A small network was shown many inputs. Here are its activations along a few directions, one row for each input.
Each table varies a few parts of the input and shows all the possible inputs, shuffled.
A made-up example of a description, with smaller parts first: one of 3 separate values, together with either a single point or one of 9 places around a ring or (one of 6 places along a line, together with one of 8 places around a ring).
Shared parts are said once, and a part with two or three values counts as separate values.
(in the rows, 128 means zero)

A family of inputs:
r1: [113 120 144 165 118 174 110 160 137  92 157 158 104]
r2: [141 121  61  65  70 155 113 131 103  41 157  71 110]
r3: [170 144  53  62  61  63 155  95 128  98 108  84 133]
r4: [182 119  68  59  86  85 143 110 128 105 125  52 137]
r5: [139 129 154 155 131 118 127 123 137 152 159 144 107]
r6: [133 113 140 156 131 165 116 147  98 142 151 153 136]
r7: [134 102 110 115 130 111 169  68 109 114  74  36 155]
r8: [151 112 148 159 136 102 137 139 162 158 126 140 131]
r9: [ 85 137 144 141 150 169 101 168 124  89 142 150 119]
r10: [141 119 137 159 137 112 148 137 154 162 126 131 153]
r11: [113 147 153 136 140 126 120 120 128 159 146 130 140]
r12: [146 118 144 136 142 110 125 143 173 166 118 140 118]
r13: [169 135  74  54  81 100 133  95 103 101 159  56 115]
r14: [128 145 125 161 112  91 162 124 154 155 109 163 150]
r15: [133 133 147 133 136 126 115 126 148 161 152 144  93]
r16: [106 124 137 143 123 182  97 162 148 100 149 158  90]
r17: [116 125 154 130 161 150  97 157  93 134 135 155 129]
r18: [112 148 155 130 163 113 119 131 124 151 144 137 122]
r19: [118 126 153 135 139 163  97 146  97 143 137 148 148]
r20: [129 135 142 155 132 129 138 121 129 157 160 135 129]
r21: [128 119 138 116 159 162 102 151 109 136 143 164 116]
r22: [ 87 138 143 148 130 182  99 157 128  98 144 145 137]
r23: [114 156 134 144 121  87 142 123 153 158  94 160 160]
r24: [126 142 140 116 161 125 123 126 140 152 151 147 109]
r25: [126 133 152 133 168  96 130 148 149 155 109 133 146]
r26: [122 128  98 117 105  90 184  54 110 106  56  68 152]
r27: [123  94 114 109 123 163 139  78  53  93  98  58 139]
r28: [171 111  71  54  79 136 112 119  72  85 150  74 121]
r29: [111 158 139 135 142  74 145 134 149 148  92 164 143]
r30: [142 107 152 154 129 155 106 148 106 136 150 162 114]
r31: [132 144 132 138 116  89 140 129 173 159 100 172 115]
r32: [137 113 148 131 134 164  94 152 117 145 142 162 101]
r33: [122 117 113 112 126 126 158  53  84 110 107  41 132]
r34: [103 126 132 167 121 184 119 159 128  97 157 149 126]
r35: [138 138 136 161 111  81 151 126 162 150 109 172 128]
r36: [124 151 121 122 140  86 148 128 165 150 100 175 130]
r37: [127 132 149 141 146 109 128 137 153 164 112 127 164]
r38: [ 94 105 104 121 113 181 141  91  84  49 106  56 129]
r39: [138 124 132 122 167 107 132 142 165 158 118 144 132]
r40: [ 99 131 128 128 150 180 104 163 140  91 149 161 106]
- Changing only one part turns r10 into r14. The same change can be made to r37. Which row results? => r23
- Changing only one part turns r5 into r1. The same change can be made to r20. Which row results? => r34
- What is each input in this table made of? => one of 5 places along a line, together with either one of 2 separate values or one of 6 places around a ring
- Change only the choice among 2 separate values in r2. List by row number the other rows that result. => r38
- Change only the choice among 2 separate values in r3. List by row number the other rows that result. => r26
- List by row number the other rows that have the place on the line of 5 in common with r28. => r6, r17, r19, r21, r27, r30, r32
- Change only the place on the line of 5 in r36. List by row number the other rows that result. => r21, r24, r39, r40

A family of inputs:
r41: [134 137 177 155 176 103 119 150 152 207 130 185 138]
r42: [100 144 157 178 143 143 116 164 162 144 138 203 124]
r43: [ 91 112 175 161 159 250  53 195  95 100 203 180  89]
r44: [125  91  93  86 101 229  90 129  43  33 175  58 102]
r45: [164 123 102  77 114  79 151  83  92 138 106  58 145]
r46: [152 132  72  66  87 100 138 108 122  89 117  81 124]
r47: [132 127  78  97  82 122 150  92 108  75 113  76 134]
r48: [172 124  81  85  82  79 155  93 130 121 118  70 131]
r49: [141 142 160 164 144  97 124 161 183 185 147 195 119]
r50: [112 132 178 191 165 116 138 133 162 182 115 181 137]
r51: [120 151 151 146 149 118 108 177 175 156 146 207 111]
r52: [ 89 138 172 177 174 140 122 154 159 156 111 184 141]
r53: [143 117 102 113 103  96 171  70 104 117  88  55 146]
r54: [119 123  94  97 114 120 157  83 105  89  87  57 150]
- What is each input in this table made of? => one of 2 separate values, together with either a single point or one of 6 places around a ring
- Changing only the choice among 2 separate values turns r47 into r42. The same change can be made to r53. Which row results? => r50
- Change only the choice among 2 separate values in r45. List by row number the other rows that result. => r41

A family of inputs:
r55: [146 103  95  90 132  88 184  44 126 120  68  10 144]
r56: [107 130 136 155 111 212  78 188 117  78 226 155  94]
r57: [139  85 198 195 198 127 140 127 154 216  83 162 137]
r58: [129  64  91 105 120 186 143  92  75  61  72  22 162]
r59: [154 187  98 124  63  34 147 148 184 152 148 178 140]
r60: [118 139 128 175 119  57 196  87 172 154  46 140 166]
r61: [166 112  60  55  70 154 100 158  83  49 174  64 135]
r62: [102 173 143 105 155 138  79 185 147 137 161 229  94]
r63: [175 133 161 130 140 110  94 160 151 217 169 229  83]
r64: [ 55 151 185 162 199 145 120 132 118 148  87 172 146]
r65: [182 150  63  29  75  62 137  82 118 115 151  76  87]
r66: [ 61 109 179 210 154 222 119 132  91  89 152  98 149]
- What is each input in this table made of? => one of 2 separate values, together with one of 6 places around a ring
- Change only the choice among 2 separate values in r55. List by row number the other rows that result. => r65
